These are the activations of a small network on made-up records, seen along a few directions, one row for each record.
Each row is followed by the record's values for the fields ZOP, ZEVOG, NOPI, SAMUZ, TOF, NOSA.
The largest differences between rows may come from other fields.
(in the rows, 500 means zero)
Random noise pushes rows far along 3 fixed directions. That doesn't count. These rows show it; they differ only by the noise:
[675 412 606 710 451 566 465 790 413 667 468 489 663 260 540 595 835 382
 225 642 725 449 406 427]
[532 347 502 698 481 540 390 578 495 643 434 382 582 412 518 524 696 534
 436 532 599 498 493 472]
[341 431 434 697 376 555 293 356 585 453 504 191 532 532 578 421 640 845
 764 408 228 678 569 396]
[461 581 522 470 477 592 428 366 607 374 548 464 424 447 573 471 461 635
 549 378 275 590 501 411]
[377 375 405 545 554 532 353 258 633 521 434 364 401 583 501 438 398 675
 653 344 376 550 582 520]

[634 629 615 512 484 574 509 707 492 507 557 606 582 274 505 588 702 454
 257 574 571 484 406 398]
(ZOP nebo; ZEVOG ledo; NOPI tepu; SAMUZ ror; TOF loti; NOSA vem)
[402 590 488 430 359 522 525 313 598 264 537 416 388 610 618 477 370 597
 804 428 216 574 557 387]
(ZOP toneb; ZEVOG ledo; NOPI tepu; SAMUZ boba; TOF guso; NOSA vem)
[716 281 357 731 372 478 434 605 374 653 378 459 695 564 409 482 642 477
 471 527 704 391 561 566]
(ZOP toneb; ZEVOG ravav; NOPI tepu; SAMUZ ror; TOF loti; NOSA lup)
[663 821 660 563 263 596 539 781 357 289 693 539 727 266 587 530 819 582
 388 586 317 620 355 267]
(ZOP nebo; ZEVOG ledo; NOPI tepu; SAMUZ ror; TOF loti; NOSA gokas)
[533 709 426 301 510 545 493 295 555 300 556 638 439 597 454 425 224 601
 564 272 258 531 517 522]
(ZOP nebo; ZEVOG ravav; NOPI tepu; SAMUZ ror; TOF guso; NOSA gokas)
[610 728 547 326 405 603 541 377 567 193 600 601 385 469 628 522 392 480
 560 408 223 524 474 360]
(ZOP toneb; ZEVOG ravav; NOPI tepu; SAMUZ ror; TOF guso; NOSA mamop)
[504 642 535 476 400 490 559 585 424 370 556 579 587 549 481 528 506 504
 590 505 457 519 428 480]
(ZOP nebo; ZEVOG ravav; NOPI tepu; SAMUZ ror; TOF guso; NOSA vem)
[526 528 529 502 569 428 552 654 429 599 518 547 579 476 429 475 589 487
 365 584 606 516 422 560]
(ZOP nebo; ZEVOG ravav; NOPI molo; SAMUZ boba; TOF loti; NOSA lup)
[492 694 494 354 586 402 498 467 414 432 663 559 514 460 386 356 465 616
 418 428 357 570 450 595]
(ZOP toneb; ZEVOG ledo; NOPI molo; SAMUZ ror; TOF loti; NOSA lup)
[439 459 401 367 626 445 553 374 557 575 422 579 383 654 391 515 273 466
 571 421 584 443 550 621]
(ZOP nebo; ZEVOG ledo; NOPI molo; SAMUZ boba; TOF guso; NOSA mamop)
[535 407 407 645 443 514 402 526 489 559 413 425 605 524 471 499 621 588
 539 528 546 477 511 479]
(ZOP nebo; ZEVOG ravav; NOPI tepu; SAMUZ boba; TOF loti; NOSA vem)
[697 516 367 399 475 512 533 451 473 461 411 673 540 652 371 479 339 417
 534 424 541 359 486 568]
(ZOP toneb; ZEVOG ravav; NOPI tepu; SAMUZ boba; TOF loti; NOSA vem)
[451 535 607 613 361 610 447 556 550 433 532 399 505 378 655 536 666 582
 501 553 376 587 486 328]
(ZOP nebo; ZEVOG ravav; NOPI molo; SAMUZ boba; TOF guso; NOSA vem)
[637 374 490 567 289 591 533 520 548 489 404 492 464 495 636 581 523 391
 497 523 524 379 544 411]
(ZOP toneb; ZEVOG ledo; NOPI tepu; SAMUZ boba; TOF guso; NOSA lup)
[494 396 397 548 505 507 428 401 532 509 468 409 501 574 521 478 457 533
 579 455 467 481 588 521]
(ZOP toneb; ZEVOG ravav; NOPI tepu; SAMUZ boba; TOF loti; NOSA gokas)
[496 443 478 669 349 546 405 489 521 463 471 325 563 487 565 487 691 659
 636 527 395 560 519 363]
(ZOP nebo; ZEVOG ledo; NOPI tepu; SAMUZ ror; TOF loti; NOSA vem)
[518 457 554 578 516 524 485 584 508 573 501 420 505 379 576 535 665 487
 405 589 548 523 473 417]
(ZOP nebo; ZEVOG ledo; NOPI tepu; SAMUZ boba; TOF guso; NOSA mamop)
[476 329 471 600 418 601 395 309 660 482 373 423 346 545 622 563 449 506
 621 424 453 459 636 393]
(ZOP nebo; ZEVOG ravav; NOPI tepu; SAMUZ ror; TOF guso; NOSA lup)
[312 415 591 474 574 427 600 547 471 490 526 484 478 690 538 553 403 348
 660 568 570 530 564 579]
(ZOP nebo; ZEVOG ravav; NOPI tepu; SAMUZ ror; TOF guso; NOSA lup)
[590 680 420 363 482 573 464 298 583 292 534 628 387 482 473 396 332 649
 499 320 246 544 523 436]
(ZOP nebo; ZEVOG ravav; NOPI molo; SAMUZ boba; TOF loti; NOSA gokas)
[349 322 409 742 434 471 361 491 496 642 426 229 606 583 500 471 652 696
 691 513 510 571 589 488]
(ZOP nebo; ZEVOG ledo; NOPI tepu; SAMUZ boba; TOF guso; NOSA gokas)
[376 455 530 378 565 540 528 353 651 460 488 536 311 587 550 558 278 399
 595 438 453 463 560 531]
(ZOP toneb; ZEVOG ravav; NOPI molo; SAMUZ ror; TOF guso; NOSA vem)
[342 438 455 458 625 489 442 303 608 539 463 476 363 566 466 469 312 586
 558 362 455 539 575 581]
(ZOP nebo; ZEVOG ravav; NOPI molo; SAMUZ ror; TOF guso; NOSA gokas)
[719 731 467 309 452 588 555 457 504 295 519 741 496 511 450 456 355 501
 425 390 360 458 434 449]
(ZOP nebo; ZEVOG ravav; NOPI tepu; SAMUZ boba; TOF loti; NOSA vem)
[504 219 308 486 672 459 414 233 581 610 313 459 358 717 430 437 279 455
 631 413 590 375 625 639]
(ZOP toneb; ZEVOG ravav; NOPI tepu; SAMUZ boba; TOF loti; NOSA mamop)
[366 440 614 521 446 377 653 618 350 390 538 435 603 761 542 501 492 311
 804 703 523 538 529 546]
(ZOP toneb; ZEVOG ravav; NOPI tepu; SAMUZ ror; TOF loti; NOSA lup)
[469 402 519 608 455 512 468 520 497 540 466 380 497 512 570 521 606 485
 574 578 515 512 532 460]
(ZOP toneb; ZEVOG ravav; NOPI molo; SAMUZ boba; TOF guso; NOSA mamop)
[583 294 430 512 591 412 530 565 373 702 368 620 485 579 354 531 447 291
 452 533 858 333 504 671]
(ZOP toneb; ZEVOG ravav; NOPI molo; SAMUZ boba; TOF guso; NOSA lup)
[630 647 644 346 524 611 577 523 574 420 583 672 399 294 603 601 434 307
 259 480 487 429 417 422]
(ZOP toneb; ZEVOG ledo; NOPI tepu; SAMUZ ror; TOF guso; NOSA vem)
[346 207 351 671 550 447 346 323 538 650 390 212 496 690 497 421 500 620
 757 482 499 532 624 584]
(ZOP toneb; ZEVOG ravav; NOPI tepu; SAMUZ boba; TOF guso; NOSA mamop)
[508 270 503 605 453 616 442 517 627 594 376 444 380 461 680 617 542 398
 424 519 570 364 568 414]
(ZOP nebo; ZEVOG ravav; NOPI molo; SAMUZ boba; TOF guso; NOSA lup)
[407 789 752 185 638 394 810 633 367 286 733 774 460 490 506 516 305 248
 413 596 479 597 408 570]
(ZOP nebo; ZEVOG ravav; NOPI molo; SAMUZ ror; TOF loti; NOSA lup)
[571 517 538 479 491 493 559 586 441 452 523 570 547 518 509 507 516 365
 494 580 543 464 474 496]
(ZOP toneb; ZEVOG ravav; NOPI tepu; SAMUZ boba; TOF loti; NOSA vem)
[450 540 534 317 710 458 580 439 542 547 503 658 409 496 417 482 291 391
 358 471 600 456 463 611]
(ZOP nebo; ZEVOG ledo; NOPI tepu; SAMUZ boba; TOF loti; NOSA vem)

Here are new rows. What are their fields?
[334 438 455 417 542 548 437 186 702 433 485 388 289 586 597 458 268 579
 684 368 295 533 605 479]
(ZOP toneb; ZEVOG ledo; NOPI tepu; SAMUZ boba; TOF guso; NOSA vem)
[634 384 369 542 530 405 532 579 364 620 415 539 667 668 332 441 483 409
 531 532 679 402 481 656]
(ZOP toneb; ZEVOG ravav; NOPI tepu; SAMUZ boba; TOF loti; NOSA vem)
[406 585 576 508 561 443 483 525 476 558 645 372 520 348 514 452 624 611
 418 509 425 636 430 528]
(ZOP toneb; ZEVOG ledo; NOPI molo; SAMUZ ror; TOF guso; NOSA mamop)
[407 615 638 543 402 542 518 601 500 434 619 373 531 392 633 533 679 550
 544 612 356 625 463 365]
(ZOP toneb; ZEVOG ledo; NOPI molo; SAMUZ boba; TOF guso; NOSA mamop)
[454 408 455 520 529 501 465 426 529 567 464 467 460 544 475 519 427 484
 530 450 540 471 548 571]
(ZOP toneb; ZEVOG ravav; NOPI molo; SAMUZ ror; TOF guso; NOSA gokas)
[573 747 564 240 596 511 634 471 514 345 570 778 411 438 449 474 314 418
 357 457 447 473 403 496]
(ZOP nebo; ZEVOG ledo; NOPI tepu; SAMUZ boba; TOF loti; NOSA vem)
[476 379 412 615 403 525 392 402 558 482 446 344 521 566 545 493 535 602
 660 475 411 507 567 475]
(ZOP toneb; ZEVOG ravav; NOPI tepu; SAMUZ ror; TOF loti; NOSA vem)
[569 603 498 634 368 555 409 635 453 494 571 371 691 381 516 443 789 718
 458 544 370 609 443 373]
(ZOP nebo; ZEVOG ledo; NOPI tepu; SAMUZ boba; TOF loti; NOSA vem)
[363 205 379 595 669 436 431 408 534 782 331 431 461 638 374 487 388 479
 512 476 752 428 597 691]
(ZOP nebo; ZEVOG ravav; NOPI molo; SAMUZ boba; TOF guso; NOSA gokas)
[346 746 704 355 571 558 558 524 578 401 693 507 409 313 638 520 516 534
 366 539 311 655 428 397]
(ZOP nebo; ZEVOG ledo; NOPI molo; SAMUZ boba; TOF guso; NOSA mamop)
[630 528 502 550 464 567 454 556 474 463 499 534 555 400 535 505 586 505
 388 497 485 487 483 423]
(ZOP nebo; ZEVOG ravav; NOPI tepu; SAMUZ boba; TOF loti; NOSA gokas)
[637 516 587 406 633 513 578 601 470 570 511 640 473 373 501 549 514 266
 259 592 653 399 420 516]
(ZOP toneb; ZEVOG ledo; NOPI tepu; SAMUZ boba; TOF loti; NOSA mamop)
[511 479 580 486 545 521 559 551 551 568 483 566 429 383 532 582 495 390
 331 518 618 457 496 481]
(ZOP nebo; ZEVOG ledo; NOPI molo; SAMUZ ror; TOF guso; NOSA gokas)
[484 572 493 539 495 444 480 589 404 586 610 411 619 440 429 473 641 616
 467 493 496 589 440 563]
(ZOP toneb; ZEVOG ledo; NOPI molo; SAMUZ ror; TOF guso; NOSA mamop)
[469 684 631 477 307 630 509 484 613 290 582 484 414 355 661 573 569 608
 537 476 270 588 460 292]
(ZOP nebo; ZEVOG ledo; NOPI molo; SAMUZ ror; TOF guso; NOSA vem)
[605 430 521 414 610 463 596 522 502 533 449 672 402 507 456 536 404 254
 386 545 674 361 494 571]
(ZOP toneb; ZEVOG ravav; NOPI molo; SAMUZ ror; TOF loti; NOSA vem)
[457 507 345 516 470 299 547 506 311 498 471 506 620 729 352 371 400 573
 725 489 549 515 501 642]
(ZOP nebo; ZEVOG ravav; NOPI tepu; SAMUZ boba; TOF guso; NOSA lup)
